[ 5.8  5.7 -5.4 38.3 -0.8 86.4] -> G
[ 5.0 42.4 -5.4 12.5 30.5 86.4] -> B
[12.6 10.4 -0.4 16.4 10.3  9.3] -> P
[ 5.0 42.4 -5.4 38.4 -0.8 86.4] -> S
where: [10.3] : P, 5
where: [5.8] : G, 1
where: [38.4] : S, 4
where: [10.4] : P, 2
where: [12.6] : P, 1

[-43.2   6.8  34.5  13.7  12.7   7.9  43.0 -22.4  62.8   5.3 -30.9  70.1
  18.1 -17.3  24.8 -10.7 -63.6 -28.7  -1.9   0.8 -42.9  59.0 -18.5 -12.3
 -33.1   2.4  52.2  -1.1   3.8  -8.2 -14.2  -9.3  10.0   7.7   5.8  19.8
 -47.2 -14.2 -25.1 -11.1  49.9 -29.5  11.6   1.9  32.6] : Q
[-10.6 -22.4  40.4  41.8   4.8  -4.0  44.0   0.0  23.0  -7.9  57.1 -22.6
  27.9  -2.7 -84.6  22.2  47.0 -54.9 -49.4 -31.6  10.9  42.3  -8.7   7.0
  -3.8  27.7  23.8 -35.3  -8.0 -12.3   9.6  16.5  51.6  18.9 -25.2  25.8
  12.8   5.9   8.9  28.6 -39.2 -10.3   8.6   4.3 -25.1] : R
[  1.3  19.7  -9.2 -45.9  35.9   3.4   2.1   9.6   6.3  32.4 -27.0  -0.9
  10.0 -33.2  51.2 -26.5 -42.4  20.4  29.4  57.3 -18.0  -9.7  31.4 -27.1
  31.7  -8.2   7.3 -13.1  71.0  -6.4 -40.9 -34.2   7.1 -56.8 -31.4 -40.1
   8.2   1.7   0.2 -16.4  14.4  44.1  48.5 -25.0  33.0] : M
[  0.0 -43.3  49.9  -2.4 -27.5  20.7 -70.2   0.0 -22.6  11.3   8.4 -11.8
   5.0  15.8 -11.3  23.1  57.2  20.1 -21.1  10.4   9.8 -24.1 -10.8  -8.7
   6.3  31.3   1.4 -36.8 -42.8  12.3  37.1 -25.3 -47.9  -6.3  27.7  21.5
 -31.9  -5.8  20.8 -11.8 -70.1  15.0  47.9  55.6 -30.1] : W
[-10.5 -28.8 -13.5 -19.0  20.6 -11.5  36.1  12.2  14.1  48.8 -27.5 -16.2
 -63.5  10.5 -32.3 -14.4 -34.4  41.3 -22.3 -25.1  25.7 -11.0 -15.9 -14.4
 -46.5   2.2  29.4  -3.9  85.9  12.4  -4.4 -34.7  23.9  -4.3  35.8 -10.0
   9.6 -31.2 -19.7 -49.7  24.3   1.5 -15.7 -45.5  45.5] : U
where: [-11.3] : W, 15
where: [57.2] : W, 17
where: [-45.9] : M, 4

[  1.7  14.5   9.1 -37.3   6.9  36.6  16.3   1.8   0.0   4.5   9.3  -1.3] -> Z
[-10.1 -11.2   2.0  -5.2 -11.3   1.5   3.6 -16.5  -8.7   9.4  -3.8  -7.5] -> K
[ -1.8   2.9  15.9 -12.4  18.2   1.1   2.7   5.0  -5.5 -16.7  24.5   2.9] -> C
[ -4.7 -14.1 -18.7  13.2   2.0  14.7 -54.0  13.5   2.9   2.6 -14.1 -10.2] -> E
[  2.7   6.9 -14.9  -5.6 -29.3  -3.4   1.4 -33.2 -14.2  23.2   3.3   9.2] -> Y
[-18.7 -20.8  -8.6   3.0   6.5   0.9  -3.4 -12.4 -23.6  -5.8  16.2   4.4] -> J
[ -1.8   2.9  15.9 -12.4   8.7   1.1   2.7   5.0  -5.5 -16.7  24.5   2.9] -> X
[ 13.5   3.9   2.5   3.1 -11.4  -3.3   2.0  22.1  33.0  22.6 -24.1  -5.7] -> V
[ -3.9  -9.7   9.0   8.0  17.6   0.5   1.3  15.8  21.1  14.8 -12.8 -76.5] -> N
where: [2.5] : V, 3
where: [-11.3] : K, 5

[-14.9 -17.6 -66.1  -4.0 -48.0 -22.2  73.3 -48.9  19.9 -66.4] = F
[-19.5 -20.1 -20.3  22.6  37.2 -22.6  47.2  53.2   1.1   8.4] = H
[-29.7 -56.1  -1.6   3.0 -22.1  16.2 -54.4  48.8   4.8  62.2] = L
[-35.3 -36.8 -17.9  30.1  -3.3 -43.4 -12.2 -24.5 -22.2 -34.2] = D
[ 22.5  81.3 -12.0  56.1 -66.7   4.6  -2.4  43.4  25.5  11.1] = A
[-25.2  20.2 -16.8 -53.6 -84.4  32.1  17.4  58.2   8.5 -10.8] = T
where: [8.5] : T, 9
where: [-22.1] : L, 5
where: [22.6] : H, 4

[ 72.9  53.1  70.0 -30.6   9.9   9.5 -26.1] = dip
[ 56.0 -36.4 -45.7   2.0 -57.5  23.8 -30.9] = bomo
[-20.8  -9.7   0.7 -49.8  41.9 -63.0  34.6] = rul
[ 61.1  67.4  42.8 -43.3  11.6  22.2  -5.3] = Nimid
[-22.1  33.5  62.3 -20.6 -53.6   0.6 -63.1] = rabek
[ -9.3  19.0  42.7  -9.2 -47.9 -36.0 -79.9] = monob
[-20.8  -9.7   0.7 -49.8 -75.9 -35.3 -46.2] = Siti
[ 48.8 -32.0 -73.9 -16.4 -30.7  10.9 -26.9] = fisuz
[ 33.9 -24.4 -83.0 -31.9   0.5  -5.6 -15.8] = ker
where: [-5.6] : ker, 6
where: [-63.1] : rabek, 7
where: [42.7] : monob, 3
where: [-9.3] : monob, 1

[-11.8  15.1 -68.8  15.0]  gota
[ -7.4   8.7 -68.8  -7.6]  kekuz
[ -7.5 -11.1 -68.8 -11.0]  Nofiv
where: [-11.8] : gota, 1
where: [-7.6] : kekuz, 4
where: [15.0] : gota, 4
where: [-7.5] : Nofiv, 1
where: [-7.4] : kekuz, 1
asked: [-11.8  15.1 -68.8  15.0] : gota
where: [-11.0] : Nofiv, 4

[ -7.1 -27.2 -11.1  -2.3  44.3  34.5   5.8   0.1   0.7 -47.6  13.6 -10.8
 -13.3   1.7 -14.5  -6.7  28.1 -17.1  29.8 -28.3  55.9   7.8  -1.4  27.8
 -19.7 -19.8  65.1  32.0  15.3  -8.6  10.0  27.8  23.6   1.2 -31.0   7.7
 -36.4 -14.1 -11.6  12.3  25.1 -21.7 -20.4] = Bogil
[ 0.0 -2.4 -3.2  3.4  2.1  1.2 -5.6  3.2 -1.2 -0.3  0.4 -3.6 -0.6 -4.5
 -0.9  3.8 -2.5 -4.3  2.9 -9.1 -2.2  6.6 -0.9 -3.0 -1.0  3.7  2.2  0.6
  0.5  5.4 -0.6  0.4  1.5  3.6  0.2 -3.8  1.3  0.0  4.0 -0.5  1.1  5.7
 -5.0] = mis
[-1.1  0.6 -1.3 -1.2  4.6 -3.6 -4.8 -4.2  0.5  0.4 -3.0  1.3  3.5  1.2
 -0.7  2.3 -4.4  4.1  1.9 -1.8 -3.9  0.5  3.2 -2.4 -1.3 -1.1 -0.1 -6.1
  3.5 -1.3  0.3  0.6  8.7  3.4  0.9 -5.1 -3.1 -2.4 -3.9  4.4  2.2  1.7
 -1.4] = vili
[-2.0 -3.5 -1.4  3.0 -2.3  5.9 -3.5  0.6  3.5 -3.1 -0.6 -1.6 -1.8 -1.4
 -1.6  6.3 -2.3  2.3 -1.8 -0.3 -3.8  2.7 -1.0  0.9  0.5  1.9 -2.7  1.1
 -1.4 -2.5 -3.7  0.0  4.8  0.0 -6.7  5.4 -6.2 -5.1 -1.3  3.8 -1.3 -3.0
 -0.6] = velin
[-7.7 -1.1 -0.7 -3.3  3.7  2.6 -1.1 -1.1 -6.1 -4.9  5.4 -9.2 -0.4  2.1
 -1.0 -1.1 -3.7 -3.3 -2.6  0.1  6.6  0.3 -2.4 -5.9  0.5  7.7 -5.0  0.4
  2.6 -4.1 -0.2  0.7  8.2 -5.0  1.1  1.3  2.5  4.9  3.4 -4.7 -4.1  7.1
 -2.0] = zifu
where: [2.7] : velin, 22
asked: [-7.7 -1.1 -0.7 -3.3  3.7  2.6 -1.1 -1.1 -6.1 -4.9  5.4 -9.2 -0.4  2.1
 -1.0 -1.1 -3.7 -3.3 -2.6  0.1  6.6  0.3 -2.4 -5.9  0.5  7.7 -5.0  0.4
  2.6 -4.1 -0.2  0.7  8.2 -5.0  1.1  1.3  2.5  4.9  3.4 -4.7 -4.1  7.1
 -2.0] : zifu
where: [0.2] : mis, 35
where: [12.3] : Bogil, 40

[ 22.1 -28.8 -82.3  41.9  64.2 -17.2  28.7 -27.3 -79.0  59.6  -5.6   8.8
  50.8] = neli
[-14.2 -21.8 -35.1 -27.2  30.2  -2.8 -46.1 -12.3   0.3  57.0  26.9  24.9
 -23.9] = legu
[ 25.0 -15.2 -17.1  11.7  27.5  20.9  11.8 -20.3  15.3  31.2  19.8  19.5
 -19.9] = sar
where: [11.7] : sar, 4
where: [-20.3] : sar, 8
where: [24.9] : legu, 12
where: [-17.2] : neli, 6
where: [0.3] : legu, 9

[-72.7  15.1  11.7 -39.7   1.8   2.6  -9.8  -7.6   8.9   1.8  16.4   1.7] = bosa
[ 56.9  10.5  -2.6   9.7 -30.4  10.4 -72.7 -22.5 -42.8 -32.8  19.3 -62.8] = vepa
[-36.3  10.5  -2.6   9.7 -66.2 -36.3 -72.7 -22.5 -42.8 -36.2  19.3 -62.8] = lorof
where: [-7.6] : bosa, 8
where: [-66.2] : lorof, 5
asked: [-72.7  15.1  11.7 -39.7   1.8   2.6  -9.8  -7.6   8.9   1.8  16.4   1.7] : bosa
where: [10.4] : vepa, 6
where: [-36.2] : lorof, 10
where: [16.4] : bosa, 11
where: [1.7] : bosa, 12

